These are the activations of a small neural network, seen along a few directions. Each row is one input.
In each table, some parts of the input vary, and every possible input appears once, in random order.
Descriptions start from the smaller parts, as in this example, which fits no table here: one of 3 separate values, together with either a single point or one of 11 places around a ring or (one of 4 places along a line, together with one of 5 places around a ring).
Shared parts are said once, and a part with two or three values counts as separate values.

Other details of the inputs shift rows strongly along three fixed directions, in all tables alike. That doesn't count.

Rows:
R1: [ 12  -2  19   9   4  -8  10   4  -7 -17  23 -13  -2]
R2: [ -1  -5 -11 -15  14  22 -15  18   7   9  -9  -3 -11]
R3: [ -5  -5  -9  14  -9 -20  -1 -26  -5  11 -26  13   0]
R4: [ 14 -24  -4  -2   4  35  -9   8   0  14  -8  -2   1]
R5: [ -7  13   0  13 -17  -8  14 -12 -15  14 -19  13   1]
R6: [-15  20   4   4 -18  -6   1  -8 -11  21  -9  15  11]
R7: [  6 -18 -10  -5  -1  39  -7   7   1   6  -9 -13   6]
R8: [-17  18   0   7 -25  -5   0 -15 -10  17 -15   2  13]
R9: [-14  -1  15  -2   6 -12  12  12   7 -19   8  -4  -5]
R10: [ -9  -8  14   6  -5   5  19   7   1 -22  16  -9   9]
R11: [  1   2 -11 -16   6  32 -20  17   9  12   5   1   0]
R12: [  9  35 -34  19  22  -6  -3  -2   8 -44  39   0   8]
R13: [-16   2  32  -6  -7  -3  15  17   4  -9  12  -9   4]
R14: [ -5   2 -15 -26  12  23 -19  12   9   8  -2  -3  -2]
R15: [-15  -4  20  -3  -6  -3  13   8  10 -16  11 -14  10]
R16: [ -8  13   3  11 -20  -1  10  -9 -24  20  -8  19   9]
R17: [ -2  -4   1  18 -20  -2  10 -24 -15  19 -16  12   8]
R18: [  9  12  21   7   2  -5  10  12 -10 -16  26 -12  -1]
R19: [  3  -8 -13  -7   3  35  -4  12   4   4 -12 -14  -7]
R20: [ 15  13 -20  -8  19  14 -25  11  -1   7  -4 -18 -13]
R21: [ 15 -19  -5  -4   3  35 -13  13  -2  14  -6   5   1]
R22: [ -4   8   0  -5  -8 -21  -4 -17  -8  22 -17  23   2]
R23: [  8 -15 -14 -24  14  20 -23   8  13  10  -9   3  -3]
R24: [  0 -12  -8 -14  -1  33 -14   6  11   9 -11 -17   7]
R25: [  6   7  15  -3  -4 -19   4  12   2 -10  29 -17  -4]
R26: [  3 -15  -8 -10   3  32 -17   5  12  12 -10 -12   3]
R27: [-18  14  -5  -4 -16 -16  -1 -20  -9  12 -19   3   6]
R28: [ -9  -4  -4  10 -12 -20   5 -24  -7  12 -30   6   2]
R29: [ -8  -2  -5 -29   5  23 -13  14   6  11 -11 -14  -6]
R30: [ 12   1  13   5  -5 -12  12  12  -8 -13  30 -13  -6]
R31: [ 11 -16  -8 -15  17  20 -19  18   9   9 -12   4 -15]
R32: [ 17 -11 -14  -4  10  28 -10  12   4  12  -9  10  -9]
R33: [ 11  22 -35  22  23 -10  -3 -10  10 -44  35   0   7]
R34: [-12   2  -2   8 -15 -18   5 -20  -9  12 -29   3   1]
R35: [-11  10   1  13 -25   3   9 -13 -20  14 -13   4   9]
R36: [-11  37 -54  19   9 -14 -17 -25   0 -11   7  34  11]
R37: [  3  -5  -6  20 -12  -9  11 -27  -7  14 -22  14   1]
R38: [ -3   9  -2  11 -14 -13  -4 -18  -7  20 -12  24  17]
R39: [-16  -7  15 -11   0 -15  11   1  11 -19   7 -12   4]
R40: [  1 -15  12   1  13 -16   6   7  14 -19   8  11  -5]
R41: [  1  12  -2  15 -13 -12   9 -15 -16  20 -16  28  -3]
R42: [ 18 -13  29 -13  -8   8  -8   7 -15  41 -25 -24 -15]
R43: [  9  -2   9  -1   8 -28   6  11   2 -14  19 -16 -18]
R44: [  0 -17  13   7   2  -2  21   3  11 -26   7  -7   1]
R45: [ -5 -15  16 -10   9 -16   7  -2  15 -19  11   1   0]
R46: [  9  -4  13   4  17 -25   4   2   3 -19  13 -15 -13]
R47: [ -1 -15  54   0 -15  -8  27  14 -16  14   1   6 -10]
R48: [ 17  -1   9   6   2 -18  15  10  -2 -14  23 -13 -15]
R49: [  8 -16  17   8   8  -7  17   6   9 -19  11  12  -3]
R50: [  7  39 -91  -6  25  12 -43 -10  18 -28  37  -4  10]
R51: [-11   0  21   3  -4   5  20  15  -3 -15  19  -4   5]
R52: [ -9  31 -58  29  -2  -2  -6 -30   2 -23   4  17  23]
R53: [  2  -3  16   9  -1  -1  11  10  -1 -17  23  15   5]
R54: [ 18 -26  -9  -2  10  28  -6   6   7  12 -16   0  -8]
R55: [  3  13  19 -12  11 -21   2   8   0 -15  18 -16  -6]
R56: [  4  16  25  -2   3 -12   3  13  -1 -11  23 -17   0]
R57: [  4  19 -12   3  -1 -29 -12 -27 -13  10  -8  -1   1]
R58: [ -9 -13  12  -8   6 -15   7  -6  15 -22   9  -4   2]
R59: [ -2  -3  -8  14  -5 -23  -2 -26  -6  16 -26  21   0]
R60: [  0   0 -16 -25  14  21 -21  13  10   8   0   2  -6]
R61: [  6 -16  -7 -11   5  30 -18   8  11  13  -7  -4   3]
R62: [ -3   9  10   6 -19 -12  -2 -11 -10  25 -13  23   7]
R63: [-12 -12  14 -10   3 -16  12  -3  13 -20   5  -9   6]
R64: [  8 -21  29 -13  -9  19  10  18 -14  38 -30  -4 -20]
R65: [-15  -3  12   1   4 -13  11   7   9 -22   6  -9  -4]
Each input here is: one of 5 places around a ring, together with either one of 3 separate values or one of 10 places around a ring.
Changing only the place on the ring of 5 turns R49 into R21. The same change can be made to R37. Which row results?
> R17
Change only the place on the ring of 10 in R15. List by row number the other rows that result.
> R6, R8, R11, R13, R24, R26, R38, R61, R62
Change only the place on the ring of 10 in R27. List by row number the other rows that result.
> R14, R22, R23, R29, R39, R45, R58, R60, R63
List by row number the other rows that have the place on the ring of 5 in common with R3.
> R2, R9, R20, R28, R31, R34, R36, R40, R43, R46, R59, R65
Change only the place on the ring of 5 in R33. List by row number the other rows that result.
> R1, R42, R46, R57

Rows:
R66: [ -8  -7  10  -2 -13 -21  -1 -16 -10  31 -34  32  -1]
R67: [-14   9 -15  34 -23 -53  25 -41 -14  -9  -1  43   9]
R68: [-27  45 -17  25   0 -65   7 -36   5 -39  26  24  20]
R69: [ -6  -6  60 -15 -13 -42  27  12 -12   4  -3 -23 -17]
R70: [-18  23 -42  12  24 -26 -11 -20  23 -47  30  31  18]
R71: [ 15 -22   5  -7  -3  31 -15   2 -10  48 -29  18  -7]
R72: [ -3  -6   9  22 -11  -9  22 -16 -18  20 -42  18 -11]
R73: [ 17  22 -31   5   5 -17 -15 -11  -8   6  -1   3  -7]
R74: [-20  29 -42  10  22 -26 -10 -18  26 -46  32  29  19]
R75: [ 12   5   8 -15 -16   8 -15   3 -25  43 -30 -28 -17]
R76: [ -5 -34  15  -9  13  17  21  36  31 -41  38 -17 -13]
R77: [-21 -21  39   0 -12 -11  41  17   8 -31  26 -13  -3]
R78: [ -7   7  -4 -20  -1   2 -15   0  -2  17 -20 -14  -5]
R79: [  8 -14 -40  -2  22  68 -18  21  12   2 -25 -15 -11]
R80: [-20  10 -13  21   6  14  18   0   5 -36   7  -5  10]
R81: [  3 -18  -5  15  -6  -5  -1 -25  11  -5 -12 -16   9]
R82: [  1 -15  44  -8  15 -47  22  11   8 -27  23  -9 -20]
R83: [ 19   3   7  17 -15 -17  -1 -17 -33  40 -24  19 -10]
R84: [-15   1  -6 -20  -8  24 -14   4   7  13 -14  -3  12]
R85: [  0   2   7 -21 -15   7 -19  -3 -19  49 -37 -28 -19]
R86: [ 10  -8  25  -4  12  15  13  38   4 -23  41 -27  -3]
R87: [ -8  -3 -36   1 -11  21   2   0   4   0   1   2   6]
R88: [  3   9 -29 -13  15   3 -26  -7   8  11 -13   3  -8]
R89: [-24  21 -19  -8  -6  -3 -14 -14  -1   2  -8   2  19]
R90: [  7 -18  59 -15   1 -43  24  13  -3   0   0 -15 -27]
R91: [-10  12 -34 -25  28  28 -28  16  25 -29  20 -26   6]
R92: [  5 -11   5 -14 -14  42 -10  13 -10  40 -23  -1   3]
R93: [-19  22 -15   2 -14  15  -7 -17  -4   7  -4  18  24]
R94: [ -1   6  14  11 -29  -4   7 -15 -20  40 -24  25   8]
R95: [-13 -25  30 -23  22  11   7  40  36 -39  32 -10   0]
R96: [ 24   0  11  -6 -12  11 -10   1 -26  54 -28 -15 -22]
R97: [ 25 -15  25  -8  28  -6  12  28   8 -27  36 -16 -20]
R98: [  2 -38  14 -11  17  12  22  32  30 -41  36 -10 -16]
R99: [ 25 -39 -39  -9  19  42 -32 -12  16   6 -24 -21  -1]
R100: [ -3 -31  70 -11  -3 -17  34  16   6  -2   5  12  -8]
R101: [ 24 -16 -32 -21  18  67 -30  23  13  16  -3   4  -1]
R102: [  5  24  14   9 -27 -17   5 -19 -38  40 -21  -7  -3]
R103: [-23  31 -19  23  -3 -53  13 -33  11 -41  24  47  32]
R104: [  3  18 -19   7  -7  32 -15   3  -8   2   9  -2  17]
R105: [-11  11  16   7 -29   6   4 -13 -21  30 -16  13  13]
R106: [-20  35 -21  24   9 -68   5 -40   2 -37  20  34  15]
R107: [  1 -36  25   2  35  16  26  33  26 -51  19 -11 -19]
R108: [ 15 -30 -36 -13   8  51 -27  -4  16   6 -21 -39  10]
R109: [ 16  19   9  18 -20 -39  10 -28 -34  35 -19  16  -9]
R110: [  7  19   3   7  -7 -10   5  -4 -19  12   6 -11  -3]
R111: [-22 -18  63 -19  -8 -28  25  19   6  -5  -2 -11  -8]
R112: [ 15   9 -22  19   0   3 -11 -12 -13   7   0  27   7]
R113: [ -7 -11 -29 -33  17  58 -32  32  25   5  -2 -12   4]
R114: [ 14 -26  66   0  -6 -15  30  22  -7  -1  13   0 -13]
R115: [ 21  -4 -25  -4   6  57 -32  24   0  23  -2  -7  -3]
R116: [ -1  28   6  13 -31 -44   5 -27 -38  36 -25   0  -4]
R117: [ -2  47 -44  23  11 -32 -10 -16   7 -39  38   5  11]
R118: [  5  35 -47  20  21 -34 -12 -19   6 -39  34  15   5]
R119: [  6  18 -29  -7   6   3 -27  -4   2  12 -10 -10  -9]
R120: [ -3 -34  70  -9  -1 -22  31  13   3   0   1  17 -10]
R121: [ 10 -12 -30  17  -1  -5  -8 -37   7  -6 -15  -1  13]
R122: [  8  -5  31  -6   8  17  13  36   4 -32  44 -31  -3]
R123: [  0 -10 -26   6  -7  18 -11 -26   7  -4 -13 -27  21]
R124: [-15   7  10  -3 -17 -22  -5 -15  -8  35 -36  14   1]
R125: [ -3  -9   8 -20 -15  34  -9   6 -10  48 -37   6   6]
R126: [ 24   9 -32   4  25  25 -16  17  13 -25  35  -2  -2]
R127: [ 16  14 -30   7  19  28 -18  20  13 -24  39  -9   1]
R128: [-11 -34  72   4 -12  -6  55  24 -11  -4 -19 -19 -17]
R129: [  7  14 -22   6  -3  28 -13   6  -7   3   8   2  14]
R130: [-13  11   4   9 -12  -7   7 -14  -3   9  -4  29  17]
Changing only one part turns R87 into R98. The same change can be made to R129. Which row results?
> R114
Changing only one part turns R122 into R86. The same change can be made to R102. Which row results?
> R110
What is each input in this table made of?
> one of 5 places along a line, together with either one of 3 separate values or one of 10 places around a ring
A walk changes only the place on the line of 5. It starts at R106 and steps to R88. List the rest of the walk in order.
> R68, R78, R91
Change only the place on the ring of 10 in R82. List by row number the other rows that result.
> R66, R70, R71, R83, R97, R106, R112, R118, R120
List by row number the other rows that have the place on the line of 5 in common with R79.
> R68, R76, R81, R94, R95, R96, R115, R117, R119, R124, R127, R130
Change only the choice among 3 separate values in R77. List by row number the other rows that result.
> R80, R123

Rows:
R131: [  1  18  37   8 -23 -51  11 -12 -30  38 -21  15 -15]
R132: [ 25 -34  39 -33  46  30  -9  56  31 -33  39 -37 -21]
R133: [-31  60 -58  31   1 -22 -14 -45   9 -42  27  29  50]
R134: [-12  38 -50 -10 -13  29 -33 -15 -17  35 -24   1  16]
R135: [-30  26 -76  33  20 -34  -4 -52  25 -53   6  58  27]
R136: [-17 -13 -20 -15  15   8 -11  -6  20   2 -25  34   1]
R137: [  9   3 -20  11  -8  31   3   2 -15  12  -7   0   0]
R138: [ -8   8  17  51  -8 -44  42 -28  -3 -49  31  26  23]
R139: [ -4 -21  79  29 -34 -46  60   1 -23   7  -7   9 -12]
R140: [ 27 -52  22 -39  44  20  -4  52  39 -39  40 -48 -33]
R141: [-23  49 -67  41   4 -25  -8 -53  10 -50  21  18  43]
R142: [  2  19  -5   3  -9 -44  -7 -24 -11  14  -1  21   1]
R143: [ 11 -18 -23   6  -7  24  -6  -7   1  10  -8   5   2]
R144: [ -5 -19 -12 -43  19  49 -28  33  33  -9  14 -29   3]
R145: [ 15  -4  33  18 -16 -50  16 -30 -29  28 -33   4 -14]
R146: [  5  29 -50   8 -13  42 -23  -9 -23  37 -16  21  13]
R147: [ -6  -6 -10 -33  20  50 -25  42  26  -6  11 -29  -3]
R148: [  2 -45  41 -31 -24  10   2   6  -9  56 -55 -32 -19]
R149: [ 23  19 -36 -24  -2  34 -43   2 -27  65 -37  -5 -16]
R150: [ 20  -6 -29  -1  -8  64 -34  -5 -17  59 -44  12   7]
R151: [ 30 -25  42 -24 -12   3   2  16 -32  63 -47 -31 -43]
R152: [ -7   8  40  22 -37 -24  26  -9 -31  36 -20  29   2]
R153: [-25 -12  64  -5  16 -38  55  33  27 -93  73 -37  -1]
R154: [  0  -1 -57 -20  39  64 -35  35  42 -41  28 -38   1]
R155: [  7   1  16   8  27 -34  18  21  20 -59  51 -15 -14]
R156: [-11 -23  85   9 -38 -49  50  -3 -17  13   2  20   1]
What is each input in this table made of?
> one of 2 separate values, together with either a single point or (one of 3 separate values, together with one of 4 places along a line)
Changing only the choice among 2 separate values turns R152 into R139. The same change can be made to R149. Which row results?
> R151

Rows:
R157: [ -5 -10  28   4 -37 -13  13  -8 -25  59 -48  21  -9]
R158: [  8  41 -44   4   8 -17 -31 -27  -5  11  -2  17   8]
R159: [-14  19  -9  38 -41 -11  11 -38 -24  28 -26  30  26]
R160: [-22   7  18   6  13 -28  13   7  26 -49  37   7  13]
R161: [  3  37 -53   1  -1 -18 -26 -32  -4   6  -4  -1   7]
R162: [ 22 -37  10 -21   6  62 -15  34   2  21  -2 -28  -9]
R163: [-21 -32  86   7 -25  -4  57  14  -6  -9   4  -1   6]
R164: [-10  28 -53   3  -5 -14 -26 -33  -6   5  -6   3  14]
R165: [ 22   0  23  21 -29  -3  11 -11 -44  50 -37  -7 -14]
R166: [  7  16   5  17  18 -28  20  14   3 -48  48   0 -12]
R167: [-20  26 -52   9 -12  -6 -19 -31   4   2 -15   6  19]
R168: [-27   3  13   7   6  -8  30  12  18 -50  39  21  16]
R169: [ -5 -46  -3  23  27 -19  27 -17  41 -65  14  30   5]
R170: [ 26 -20  -3 -31  22  35 -21  32   3  15 -12 -55 -34]
R171: [ 22  -2  30   8 -36 -10   9 -15 -38  57 -37   3  -5]
R172: [-27  27 -48   3 -10   6 -12 -30   1  -2 -18  13  26]
R173: [  9 -13  82  -1   2 -51  34  18 -14  -1   5 -20 -30]
R174: [ 11   3 -60 -29  48  57 -56  25  33 -22  28 -15   3]
R175: [ 33 -23   4 -36  18  41 -20  42   6  24  -2 -21 -30]
R176: [ -4 -28  13 -39  18  59 -18  35  17  15 -19 -17  -6]
R177: [ -8   4  12   7  10 -30  19  10  10 -47  52  13   4]
What is each input in this table made of?
> either a single point or (one of 4 places along a line, together with one of 5 places along a line)
Change only the place on the line of 4 in R176. List by row number the other rows that result.
> R163, R168, R172
Change only the place on the line of 5 in R157. List by row number the other rows that result.
> R166, R168, R175, R177
